A small network was shown many inputs. Here are its activations along a few directions, one row for each input.
In each table, some parts of the input vary, and every possible input appears once, in random order.
Descriptions start from the smaller parts, as in this example, which fits no table here: one of 8 places around a ring, together with either a single point or one of 9 places along a line or (one of 3 separate values, together with one of 4 places along a line).
Shared parts are said once, and a part with two or three values counts as separate values.
In the rows, 128 means zero.

Other details of the inputs shift rows strongly along two fixed directions, in all tables alike. That doesn't count.

Rows:
R1: [149 165 126 107 147 153 127  88  91 137 201 132 101 102]
R2: [ 42 106 117 113  88 167 154 176  68 131  88 166 114  92]
R3: [147 161 135  84 132 158  98  84 105 142 189 117  95 101]
R4: [147 160 133  83 128 166 101  88  99 145 186 117 101 106]
R5: [115  94 123 161 113 105 122 180 148 110  58 131 138 159]
R6: [102  86 124 169 113 103 137 167 162 110  64 137 142 149]
R7: [163 126 139 144 139 103 112  97 181 116 141 104 134 147]
R8: [146 168 128  89 151 151 143  81  87 153 190 120 130 104]
R9: [169 167 141  96 136 151  97  69 129 136 203 102 108 111]
R10: [125 104 126 146 120 119 133 137 145 125  93 113 142 155]
R11: [178 132 129 161 159  95 132  96 163 116 154 110 136 152]
R12: [167 130 137 147 139 106 101 105 181 116 142 108 127 148]
R13: [130  91 131 169 130  85 128 142 180 113  73 115 146 167]
R14: [180 132 134 138 138 112  99 109 170 120 137  97 132 163]
R15: [124 108 130 149 117 114 131 142 152 115  98 120 140 144]
R16: [ 50 131 117  81  97 193 130 156  41 149 127 173  86  72]
R17: [115  96 121 165 107 114 133 181 151 107  63 129 144 163]
R18: [132 149 132 114 144 113 142 119 136 138 156 141 148 105]
R19: [ 47 127 120  79  97 188 147 138  40 152 129 159  97  71]
R20: [ 41  85 110 143  78 152 156 223  83 119  36 171 128 123]
R21: [188 147 131 140 161  98 123 117 156 122 142 108 150 158]
R22: [122 104 130 146 122 111 130 135 147 123  93 116 139 147]
R23: [157 129 122 150 151 107 125 126 133 120 134 127 123 147]
R24: [115 147 133  86 129 165 119  78  96 152 179 127 100  90]
R25: [130 110 128 147 125 109 111 149 153 116  95 128 126 149]
R26: [109  89 121 165 107 114 142 172 153 111  63 126 150 161]
R27: [161 135 138 120 137 126 114  82 149 135 156  97 130 139]
R28: [144 161 137  91 128 158 105  84 112 137 192 117 100  99]
R29: [ 49  93 114 131  85 157 158 193  83 126  63 162 129 114]
R30: [162 134 134 143 155  77 123 143 174 124 118 132 156 145]
R31: [125 112 130 151 120 112 120 149 156 112  99 129 128 144]
R32: [144 178 136  85 147 138 126  98 111 149 200 141 126  84]
R33: [182 144 131 146 158  98 140 105 163 121 148 105 160 153]
R34: [170 136 128 157 150  96 139 138 159 114 120 117 158 160]
R35: [ 42 139 117  77 114 166 168 158  41 163 129 185 125  58]
R36: [136 132 123 134 149 124 143 102 110 135 151 127 122 126]
Description of these inputs: one of 4 places along a line, together with either one of 3 separate values or one of 6 places along a line.
Question: Changing only the place on the line of 4 turns R28 into R19. The same change can be made to R31. Which row results?
Answer: R13
Question: Start at R36 and move only the place on the line of 4, one step at a time. The first step leads to R11. Which rows follow, in order?
Answer: R1, R23

Rows:
R37: [214 161 137 116 191  97 125  56 168 138 184  94 159 153]
R38: [ 80 110 110 141 115 150 148 161  74 130  93 152 112 116]
R39: [179 138 137 125 146 100  89  99 170 125 153 111 124 137]
R40: [106  96 127 155 114 121 126 166 142 118  55 120 135 156]
R41: [ 54 131 124  75 105 185 140 125  63 155 138 158  92  73]
R42: [ 61 132 128  66 100 185 125 131  60 155 142 156  95  74]
R43: [129 161 140  79 129 164 115  62 118 148 199 118 104  94]
R44: [ 75  94 116 127 102 149 152 153  79 137  94 142 118 119]
R45: [141 158 134  98 130 171 123  61  98 146 195 105 111 102]
R46: [100  96 119 161 126 101 134 170 149 116  68 147 127 148]
R47: [ 96  77 114 175 121  88 144 181 143 113  60 153 138 151]
R48: [195 146 149 105 146 108  82  59 185 134 180  88 127 132]
R49: [ 75  99 116 129  95 152 156 154  80 133  98 142 126 120]
R50: [141 168 135  89 142 160 114  77 110 143 206 132  93  95]
R51: [ 73 131 130  99 105 169 126 136  97 138 119 146 116  94]
R52: [101 101 123 163 117  87 160 191 156 135  57 146 179 148]
R53: [101 103 122 173 136  67 161 194 135 104  53 149 152 139]
R54: [123 153 112 101 161 141 155 129  71 145 147 157 135 111]
R55: [153 174 135  94 138 173 104  86  94 140 194 117  95 105]
R56: [136 111 122 159 134 107 127 142 144 117  95 119 122 162]
R57: [ 89  72 121 170 106  96 150 173 155 113  55 142 153 151]
R58: [107 130 128 102 118 162 131 109  95 143 138 121 103 115]
R59: [184 159 136 135 152  97 129 111 177 139 169 112 164 139]
R60: [172 127 134 146 128 112 110 126 169 108 131  97 139 167]
R61: [213 179 150 128 179  81 118  64 168 119 206  96 136 125]
R62: [132 161 143  77 135 165  97  69 118 151 186 116 101  91]
R63: [140 158 138  77 119 172 106  77  97 145 191 105 106 109]
R64: [ 90 112 114 119 102 147 129 177  76 130  88 150 112 117]
R65: [177 129 133 141 123 113 109 126 167 109 131  99 142 157]
R66: [172 134 139 155 149  99 100 118 189 111 129 115 133 154]
R67: [169 122 137 137 121 110 106 114 168 118 120  93 143 157]
R68: [164 131 136 150 152  95  95 115 183 117 123 113 129 152]
R69: [ 63 106 121 129 103 151 151 150 100 132  94 155 128 102]
R70: [111  83 113 181 114 104 152 186 127 108  64 143 138 162]
R71: [ 90 162 110  79 143 180 171 144  24 152 158 182 122  80]
R72: [128 106 123 167 140  97 128 138 158 117  98 135 132 143]
R73: [112  97 128 156 128 108 134 133 157 123  88 129 137 137]
R74: [ 79 155 115  68 132 185 171 128  32 158 154 166 134  79]
R75: [ 68 132 116  93 108 177 148 139  48 146 158 176  96  72]
R76: [146 167 131  91 128 174 122  78 102 137 202 110 102 108]
R77: [166 116 138 138 133 106 103 110 169 122 119  90 132 167]
R78: [ 82 106 112 134  97 156 159 168  80 124 106 148 125 120]
R79: [164 131 145 125 133 108  98  93 183 123 147 100 137 147]
R80: [108  97 115 177 111 123 153 174 134 105  71 132 145 152]
R81: [159 117 140 136 124  98 103 116 188 118 117 107 147 148]
R82: [ 83 116 114 133 108 156 149 171  81 125  96 154 107 123]
R83: [152 166 134  87 131 168 105  91  88 140 198 119  94 110]
R84: [221 163 142 120 150 116  86  71 163 124 195  86 120 146]
R85: [105  80 111 177 118 100 147 181 123 114  60 140 134 161]
R86: [149 121 116 160 154  95 164 164 151 110  91 137 180 166]
R87: [112 107 117 176 128  81 160 209 151 129  59 160 168 151]
R88: [ 73 148 120  88  97 204 136 149  49 137 140 149 102  85]
R89: [138 162 135  78 138 154  96  84 102 147 197 130  93  97]
R90: [173 119 137 134 129 106 102 110 168 123 119  91 135 157]
R91: [ 74 113 116 139 114 147 150 165  93 127 101 170 117 103]
R92: [165 126 133 162 143 103 122 106 189 110 140 111 146 147]
R93: [143 153 133  96 137 166 119  60  97 150 191 105 103 102]
R94: [126 116 137 158 134  74 153 149 160 108  87 121 164 139]
R95: [174 135 133 151 148 107  98 113 163 117 125  98 124 162]
R96: [ 82 130 113 123 124 126 156 183  87 156 102 172 139 105]
R97: [ 58 120 121  81 104 177 145 122  55 156 147 161  99  71]
R98: [131 113 132 153 118 120 119 141 157 114  84 107 142 159]
R99: [164 128 135 152 139 101 118 111 196 109 136 108 140 156]
R100: [162 129 134 136 133 105 104 129 165 117 132 126 130 137]
R101: [120 114 127 145 131  90 147 162 154 146  87 136 165 139]
R102: [ 71 122 122 122 101 160 136 174 105 122  96 158 124 105]
R103: [168 141 140 156 151  73 143 127 176 102 132 109 161 141]
R104: [106 147 136  97 135 127 149 115  92 139 147 134 126  85]
R105: [129 106 129 155 118 115 133 135 156 116  90 108 138 162]
R106: [148 118 129 147 131 109 129 117 165 116 143 122 140 140]
R107: [171 126 138 149 143  92 101 124 185 112 131 117 132 159]
R108: [ 73 114 121 115  96 154 136 177 102 123 101 159 123 111]
R109: [221 164 140 141 168 117 101  46 166 125 209  83 120 146]
R110: [137 110 129 146 114 106 119 159 171 107  96 129 147 144]
R111: [149 163 132  84 135 161  99  85  87 145 194 115  91 110]
Question: Changing only one part turns R70 into R44. The same change can be made to R91. Which row results?
Answer: R73
Question: Changing only one part turns R56 into R82. The same change can be made to R64. Which row results?
Answer: R84
Question: What is each input in this table made of?
Answer: one of 5 places around a ring, together with either one of 3 separate values or (one of 2 separate values, together with one of 6 places along a line)
Question: Start at R78 and move only the place on the line of 6, one step at a time. The first step leads to R80. Which rows follow, in order?
Answer: R76, R88, R60, R65
Question: Change only the choice among 2 separate values in R92. List by row number the other rows that result.
Answer: R80

Rows:
R112: [138  86 135 163 100  91  85 179 218  98  45 120 151 182]
R113: [149 122 115 206 168  72 150 193 161  87  74 155 144 172]
R114: [ 77 127 124  89  98 173 177 150  90 157 114 139 163 114]
R115: [196 110 122 156 143 151  96  35 123 127 183  62  73 180]
R116: [182 178 124 130 150 151 124 105 129 106 197 118 119 129]
R117: [191 162 143  92 150 137 127  52 162 149 197  75 169 146]
R118: [117  63 127 202 111  94 135 137 205  84  47 102 142 179]
R119: [ 61 106 128 120  83 177 150 108 116 140 141 137 115  89]
R120: [186 158 153  89 123 141  52  73 197 138 196  92 122 129]
R121: [ 75 140 135 111  92 157 144 164  70 108 106 129 112  94]
R122: [ 83 147 136  90  94 185  88 155 103 124 110 138  90 105]
R123: [145 104 115 203 118  93 150 196 185  87  79 143 177 179]
R124: [154 149 143  92 138 111  76 104 175 161 168 135 117 108]
R125: [155 145 145 107 111 124 120 100 131 114 166  99 135 113]
R126: [ 93 145 108 130 133 140 168 177  82 143 146 197 130  91]
R127: [173 158 122 137 171 114 135 118 124 124 183 157 130 121]
R128: [ 83 145 132  89 130 149  92 156  94 142 112 164  84  94]
R129: [157 150 144 113 118 124 118 107 130 106 155  92 124 115]
R130: [143  94 133 152 137  65  86 166 203 119  62 141 139 165]
R131: [136  91 131 171 135  40 140 173 167 104  62 131 159 152]
R132: [153 139 143 140 171 110 112  39 158 127 176 100  98 124]
R133: [ 83 126 128 103 115 114 147 156  82 144 129 157 127  78]
R134: [198 167 128 138 147 134 122  99 155 105 200 117 139 143]
R135: [ 55 109 130 135  99 184 146 121  90 114 108 130  95 100]
R136: [209 144 105 157 149 161 117 112  78 116 184 109  88 181]
R137: [ 87 123 121  88 108 175 167 142  78 143 108 134 154 122]
R138: [172 131 149 128 136 143 107  23 176 122 201  81 117 126]
R139: [205 187 136 144 161 142 115  91 152  96 201 101 122 144]
R140: [ 91 144 101 133 147 142 162 185  61 125 124 189 110  97]
R141: [100  57 126 199  98  94 141 144 210  99  56 112 156 174]
R142: [154 108 119 206 117  91 154 194 199  91  86 139 180 178]
R143: [ 81 127 128  81 114 145  94 155 109 161 126 173 105  86]
R144: [111 110 107 100  90 196  80 159  46 143 110 133  57 147]
R145: [154 109 113 200 158  60 150 187 180 104  90 160 169 170]
R146: [136  95 130 178 139  40 139 180 166  97  50 126 150 154]
R147: [166 155 142  89 157 119  64  93 154 143 165 125  95 112]
R148: [ 68 121 129 101  74 153 149 168  80 126 116 140 132  85]
R149: [147  95 125 156 163  61 158 147 172 130  61 123 186 185]
R150: [ 84 132 135 104  74 148 151 158  98 131 130 136 137  84]
R151: [ 83 128 117  89 140 136 170 139  78 169 116 157 158 111]
R152: [144 145 146  96 100 147  78 114 180 140 158 117 124 119]
R153: [ 83 142 124 105 117 181 158 147  64 141  91 126 143 113]
R154: [ 53  97 116 125 122 145 150 118  84 137 108 159  92  90]
R155: [121 112 131 130 143 113 126  63 156 146 167 122 115 111]
R156: [ 53 102 122 118 110 145 156 110 103 158 136 164 106  79]
R157: [179 160 136 108 174  97 134  70 157 175 172 107 174 127]
R158: [183 129 120 129 121 137 107 106  74 121 156  79  86 163]
R159: [ 82 142 118 107 152 143 161 147  59 156  88 150 139 106]
R160: [ 80 128 129  88  85 179  94 167 104 125  99 147  97 103]
R161: [150 151 144 109 138  87 129 103 139 145 175 123 136  96]
R162: [158 153 130  96 177 114 142  84 117 153 149 115 147 134]
R163: [129 114 134 130 148 117 126  58 141 139 167 126 111 110]
R164: [151  82  97 171 126 134 142 163  85 134  47  97 139 212]
R165: [ 88 131 119  99 112 177 158 146  67 145  93 129 149 110]
R166: [153 163 145 119 157  91 120 104 121 120 154 111 113 110]
Question: What is each input in this table made of?
Answer: one of 5 separate values, together with either a single point or (one of 2 separate values, together with one of 5 places along a line)
Question: Changing only the choice among 5 separate values turns R122 into R135. The same change can be made to R120. Which row results?
Answer: R141
Question: Changing only the choice among 5 separate values turns R124 into R161. The same change can be made to R143. Which row results?
Answer: R133
Question: Change only the choice among 2 separate values in R137. List by row number the other rows that result.
Answer: R149
Question: Change only the choice among 5 separate values in R152. List by row number the other rows that result.
Answer: R114, R119, R142, R150
Question: Change only the choice among 5 separate values in R160. List by row number the other rows that result.
Answer: R116, R118, R129, R165
